These are the activations of a small neural network, seen along a few directions. Each row is one input.
In each table, some parts of the input vary, and every possible input appears once, in random order.
Descriptions start from the smaller parts, as in this example, which fits no table here: one of 3 separate values, together with either a single point or one of 9 places around a ring or (one of 5 places around a ring, together with one of 6 places along a line).
Shared parts are said once, and a part with two or three values counts as separate values.
In the rows, zero is written as 100.

Other details of the inputs shift rows strongly along two fixed directions, in all tables alike. That doesn't count.
To show where, the next rows are all for the same input, with only those details redrawn:
 85  94 146  91 144 132  95  74 110  98 109 112  85 113  96  99
 89 102 131  85 118  82 116  74  87  82  72 126 113 129 112 102
 84  94 147  91 143 135  95  75 112  99 109 111  86 114  96  99
116 100  79 145  94  89  79 131 124 133  97 119  59 114 103  68
105 106  93 113  88  55 110 104  92 100  61 131 103 131 118  86
 99  95 117 121 127 129  79 104 126 122 116 110  62 108  93  82
 90 101 130  89 119  89 111  77  92  87  78 124 107 127 110 100
 89 101 131  87 118  85 113  76  89  85  74 125 111 128 111 101

Table:
r1:  96  92 142  89 136 146 112  86 107  89  94  89  84  88  86 101
r2:  88 100  94  62  69  93 109  62  94  71 121 102 142 102 115 126
r3:  87  85  82 194  78  85  80 154  90 111 124  72  76  98 104  96
r4:  88 107 127  92 142 152  84  93 107 103 143 117  97  97  86 100
r5: 134 111  66 116  67  93  92 132  97 123 120  96  86  81  87  59
r6:  93 113  96  79  76 103 116  69 102  67 122 110 133  98 122 140
r7: 112  98  87 110  78  51 127 108  74  95  43  92 106  97 129 120
r8: 103  88  94 105 105 133  82 114 102 131 132  73  81  59  78 104
r9: 100 105 136  86 140 155 100  99 112  91 121  87  84  76  75 105
r10: 100  86 125  76 110 103 115  82  86  87  69  90 104 101  87  85
r11: 100  94  49  93  49  66 101  99  96  86  90 111 138 105 112 114
r12: 114 105  68 123  86  89  64 139 119 143 118 108  73 110  87  57
r13:  93  79  75 106 105 140  69  99 150 115 134  74  72  91  86 102
r14: 128 100  67 121  80  99  82 146 116 131 103  87  72  84  77  60
r15:  94  97 129  74 112 136 101  78  92 110 147  71  96  61  87 116
r16: 115  99  37 140  59 104  82 133 133 114 120 107  95  87 111 110
r17: 105 111 117  78 118  93 135  90  82  66  64 103 119 107  94 108
r18: 125 129  82  98  67  64 132 112  70  83  82 117 125  96 113  91
r19:  50  70 150 128 122 126  82  90  73  83 138  53 104  99  85 110
r20:  83  90 104  87  94  94 117  64 109  63  71 100 123 109 127 137
r21:  88  83 120  72 103  82 120  76  74  91  62  76 110  92 107 117
r22:  92  98 127  92 129 153 102  96  98 106 130  80  96  61  89 135
r23: 103 103 111  66 103  95 118  87  66  76  84 103 140  92  85  94
r24:  91 102 114  76 119  91  97  82  92  96  91 110 114 132  91  84
r25:  89 119 124  75 116  82 113  85  85  79  86 127 127 124 108 108
r26: 120  93  60 128  74  89  79 148 115 148 110  71  64  68  91  87
r27: 117 113  69 134  99  84  86 134 118 124  98 120  73 120  98  73
r28:  84  94 147  91 144 132  95  74 111  98 109 111  86 113  97  99
r29: 119 104  79  89  82  57 121 112  78  88  52  99 117 114  93  77
r30: 103 108 104  99 110 133  67 103 110 129 164 105  80  97  85  66
r31:  99  97  57  88  53  51 101  97 102  83  76 102 130 110 116 115
r32:  76  68 112  87 115 151  77  67 139  98 123  73  82  89  94 112
r33: 104  93  92 103  85  56  95  99  91 112  69 118 103 131 106  68
r34:  86 105  99  77  91  91 114  73 107  60  88 103 134 104 119 146
r35: 102 116 119  84  94 103 127  87  78  94 113  91 118  75 114 133
r36: 104 110  75  89  76  54  99 108  68  99  82 132 136 126 105  78
r37: 118  92  58 126  83  87  87 141 111 141  95  70  65  83  90  87
r38: 105  98 100 116 122 133  97 118 118 121 111  70  67  76  92 117
r39: 103 106  56 110  69  65 113 101 116  79  70 106 119 116 124 124
r40:  89 121 136  81 131 138  96  79  98  96 149 118 104 101 100  99
r41: 124 105  65 138  80  91  92 149 114 134 101  81  68  71 104 106
r42: 122 119  77 101  77  65 128 119  67  78  63 121 131  96 104  97
Q: What do these inputs look like to the network?
A: one of 2 separate values, together with either a single point or (one of 4 places along a line, together with one of 5 places along a line)
Q: The inputs of r7 and r21 match in every part but the choice among 2 separate values. If r1 is changed in the same way as r7 into r21, which row does it become?
A: r10
Q: Which other rows does r34 become when the choice among 2 separate values takes its other values? List them by row number.
A: r31
Q: Which other rows does r36 become when the place on the line of 5 takes its other values? List them by row number.
A: r12, r24, r30, r33
Q: Which other rows does r16 become when the place on the line of 4 takes its other values? List them by row number.
A: r4, r22, r42

Table:
r43:  74 100 132 112 131 138  70  82 121 106 154 124  89 128  96  87
r44:  93  87 119 109 119 118  83 103 106 113 107  85  77  92  91 102
r45: 111  99  70 114  92 135  70 125 128 126 150  87  75  72  80  91
r46: 102 106  93  89  65  18 143  93  41  72  37 111 147 122 120 105
r47:  75  99 124  46 106  94 123  46  82  61  85 106 152 110 117 140
r48:  87  92 129  95 133 155  89  85 121 103 136  79  85  76  92 129
r49: 110 111  71  72  46  23 135  84  63  65  53 118 162 113 129 115
r50: 105 113  70  71  47  22 132  84  67  65  49 115 159 121 131 119
r51: 113  98 118 103 123 127  89 105 114 121 116 106  74  98  84  73
r52: 103  91  86 126 100 124  92 111 125 106 115  87  80  88  99 111
r53: 125 102  43 154  54  46  92 156  96 133  75  92  74 104 108  68
r54:  84 110 130  57 108  96 136  66  58  57  90  98 152  96 104 136
r55: 131 108  28 150  39  47  96 161 108 129  83  97  80  90 119  86
r56: 100 102 138  81 147 146  91  94 104 107 124 106  86  98  78  81
r57: 109 102  85 115  83 105  99 117 102 108 111  89  89  73 104 102
r58:  93  99 145  79 153 148  91  78 115 104 121  98  76 100  82  89
r59: 101  90  71 119  95 136  74 111 145 115 133  90  71  88  91 100
r60:  92  86 112 122 118 127  83 107 120 110 106  83  72  94  87  94
r61: 105 100 108 108 124 118  85 105 118 123 103 112  70 109  92  81
r62:  61 102 189  26 165 129 131  22  80  42  71 117 143 130  98 128
r63: 127 105  40 152  51  47  93 165  87 136  81 100  86  99  99  62
Q: What do these inputs look like to the network?
A: either a single point or (one of 4 places along a line, together with one of 5 places along a line)
